Each row below holds a small network's activations on one record, seen along a few directions.
Here are examples, each followed by its value of one field, C.
Records without C are marked absent.
Other fields move the rows too, some of them a lot.
(in the rows, 500 means zero)
Random noise pushes rows far along 2 fixed directions. That doesn't count. These rows show it; they differ only by the noise:
[614 412 610 543 458 550 503 397 447 513 467 464 497 455 540 471 538]
[507 461 489 613 508 565 538 438 496 523 481 522 533 502 566 444 466]
[674 293 617 744 545 698 530 252 392 514 435 486 608 493 704 347 498]
[518 558 569 339 375 390 482 570 520 515 507 454 384 426 365 602 563]

[485 405 363 464 813 558 392 522 495 405 507 477 603 733 583 354 399]  c5
[658 407 626 455 498 479 436 409 442 484 455 422 544 446 569 486 567]  c3
[330 672 311 318 537 329 452 715 621 497 545 524 474 546 393 567 441]  c2
[633 420 724 379 438 546 527 489 400 445 484 416 350 472 351 572 626]  c6
[437 518 507 415 543 546 557 608 491 448 526 496 367 586 334 543 503]  c4
[416 537 375 481 594 480 488 571 548 486 509 520 530 573 507 469 433]  c4
[456 441 356 761 698 605 503 396 528 536 496 545 721 604 774 311 344]  c1
[547 492 580 337 523 437 469 555 487 454 499 436 442 504 422 558 557]  c3
[508 520 596 633 426 577 608 390 483 573 539 573 494 424 560 529 537]  c2
[546 457 570 489 486 541 528 481 465 487 488 478 448 502 461 504 530]  c6
[604 377 600 344 638 569 421 521 402 381 499 402 424 636 392 481 554]  c5
[439 532 405 212 683 392 369 683 542 401 546 437 439 677 363 518 474]  c5
[386 563 370 624 535 517 535 519 571 570 534 545 540 544 562 438 381]  c1
[446 570 374 751 339 481 539 404 553 609 456 598 647 349 673 467 448]  absent
[444 532 468 591 449 553 586 496 505 520 503 565 469 481 482 513 488]  c7
[446 413 464 724 631 722 637 435 471 480 495 572 517 624 562 386 417]  c6
[311 529 322 736 656 633 611 512 574 540 550 601 563 652 596 381 321]  c1
[664 451 730 351 346 478 484 467 411 490 490 415 347 394 362 598 650]  c7
[346 692 334 573 267 322 505 560 633 600 497 600 566 326 529 581 466]  absent
[606 428 619 332 562 501 446 532 425 417 486 405 439 534 410 531 578]  c4
[476 444 534 531 586 621 559 526 454 428 511 515 459 594 436 485 499]  c2
[498 547 611 355 391 471 556 583 483 482 528 479 309 465 296 628 586]  c7
[653 358 663 625 463 626 536 334 402 500 447 467 520 450 578 449 556]  c3
[524 563 463 615 277 400 478 404 542 615 458 537 590 301 621 515 510]  absent

Which value of C does each new row have?
[647 436 509 673 363 419 395 272 503 598 424 502 735 304 803 420 512]  absent
[493 403 498 712 585 692 610 406 461 493 482 550 529 578 581 395 443]  c6
[324 697 353 327 452 321 500 707 625 516 552 542 419 491 358 616 472]  c7
[438 549 436 447 592 437 461 572 555 506 537 478 531 560 518 489 441]  c1
[517 665 455 351 228 180 370 533 602 610 481 477 543 251 522 623 558]  absent
[685 358 662 534 505 551 474 348 414 487 447 430 550 453 606 455 567]  c3
[435 566 270 757 455 435 466 400 587 604 447 600 778 388 797 401 391]  absent
[796 223 767 625 553 669 487 213 342 480 428 408 568 478 686 378 580]  c3
